Each row below is a small network's average activation on inputs in which a field has the value named, seen along a few directions.
Values that are neighbours, or in one group, have similar rows; names and order tell nothing.
Strong random noise was added to every row along 5 fixed directions; ignore it. To show where, here is one row again and again, with new noise each time:
121,372,259,-224,74,201,-265,213,-278,33,-62,31,-292,166,-116,131,158,12,185
21,-177,-34,-180,15,-29,-1,-115,-101,219,-225,-34,-187,-26,-17,121,-234,-52,-34
-24,349,-47,-193,-131,204,-164,322,-347,195,-149,-269,-200,43,-37,-228,39,-81,-158
168,172,510,-315,420,307,-129,-16,-109,-192,99,667,-186,79,123,449,179,207,245
17,-358,259,-445,303,64,84,-472,51,256,-234,318,-180,-130,367,231,-308,85,9
-91,-94,202,-347,311,91,2,-325,-81,366,-273,91,-318,-65,311,-208,-123,-78,-458
63,230,-232,254,-178,-184,-248,338,-325,138,-191,-436,-399,268,-668,-63,85,-309,-206


Values of FUB:
tikif: 59,-193,-217,-107,-400,-160,15,55,441,88,117,-661,214,-107,-26,-364,-175,-46,-32
zumo: -196,-9,-163,-183,-4,124,-52,-104,-62,554,-203,-229,-23,-105,378,-569,80,139,-581
mitep: -223,234,-453,332,-98,298,227,325,-108,-196,172,266,466,24,-39,-57,12,-62,-426
lim: -203,-76,113,78,-23,-42,214,-290,82,92,-75,-96,273,-221,512,-318,1,39,137
puz: -350,567,-50,-281,51,394,-21,154,-163,96,41,-92,271,-2,368,-472,98,21,-672
biga: 7,-331,-72,161,-218,8,439,-322,194,-235,337,399,519,-273,350,-302,48,92,58
naka: 32,-448,-270,234,-122,-212,157,159,462,-366,228,-11,514,-180,-96,388,-219,220,534
keke: -16,52,129,74,125,185,358,59,-8,-565,308,663,82,-219,495,102,232,183,70
laguv: 23,506,-17,178,-336,-47,-349,565,-59,-89,166,-827,31,42,-190,-420,192,-65,295
FUB is arranged as 3 separate groups.
Which other values are in the same group as mitep? Give them in the order they are listed. -> zumo, puz
Which other values are in the same group as keke? Give them in the order they are listed. -> lim, biga

Values of NORO:
disi: -17,521,399,-38,452,105,-279,21,-41,-187,52,-19,-31,283,-68,-475,594,36,-567
nizuz: -7,-88,247,-146,416,149,-19,-216,143,14,-50,517,-11,41,156,413,-23,279,-72
tav: -75,-286,-448,229,-196,-288,33,-76,-5,368,-227,-345,-261,46,-355,-162,-240,-289,-509
tuf: 62,366,262,363,134,-86,-172,399,76,-494,263,84,-25,192,-310,-55,410,-88,-94
nabo: 198,42,115,567,24,-400,-37,6,-100,-433,100,180,-371,312,-582,476,294,-358,405
vov: 128,-305,21,-127,-165,-303,-79,-78,103,225,-107,-486,-95,-92,2,-360,-167,-100,239
luk: 125,395,489,-676,117,427,-314,-169,-126,277,-106,-55,-101,139,247,234,-84,265,776
zev: 79,18,431,-29,577,-59,-252,-521,108,316,-76,340,-474,281,-186,42,242,14,-314
suza: -140,10,67,-93,-157,-62,101,-275,-91,269,-179,-229,-261,-133,355,-61,-85,-265,172
NORO is arranged as 3 separate groups.
Which other values are in the same group as disi? Give them in the order they are listed. -> tuf, vov
Which other values are in the same group as zev? Give them in the order they are listed. -> nizuz, tav, luk

Values of RIRAF:
ruz: -61,-201,-198,-77,305,139,157,21,79,-77,133,255,216,-170,76,-14,-101,231,-412
rubu: -11,565,-554,38,-663,215,-300,745,-428,183,-67,-739,82,164,-511,-60,74,-8,156
tos: -44,-554,-345,437,47,-349,190,-431,160,114,-157,234,2,106,-430,231,-233,-203,-423
tazuk: -85,94,417,-129,85,227,76,-88,-2,-24,9,430,-70,-122,540,94,10,-84,242
tuza: 54,-85,-110,73,-48,-128,91,264,55,-333,142,-133,143,-76,-36,-264,30,-28,-167
luzo: -94,-31,-153,-319,-154,343,215,237,216,-164,283,1,614,-361,418,-232,-319,363,-49
dudup: 47,-70,98,36,20,-138,126,-57,-44,-215,7,87,-22,-87,220,192,146,58,324
supit: -74,331,-131,76,-196,159,-165,274,-130,287,-4,-190,-171,80,-175,-175,30,-61,-201
fes: 98,123,281,-12,77,-18,-47,-107,-132,-165,16,146,-48,84,103,21,322,-40,307
RIRAF is arranged as 3 separate groups.
Which other values are in the same group as supit? Give them in the order they are listed. -> ruz, rubu, tos
Which other values are in the same group as luzo? Give them in the order they are listed. -> tuza
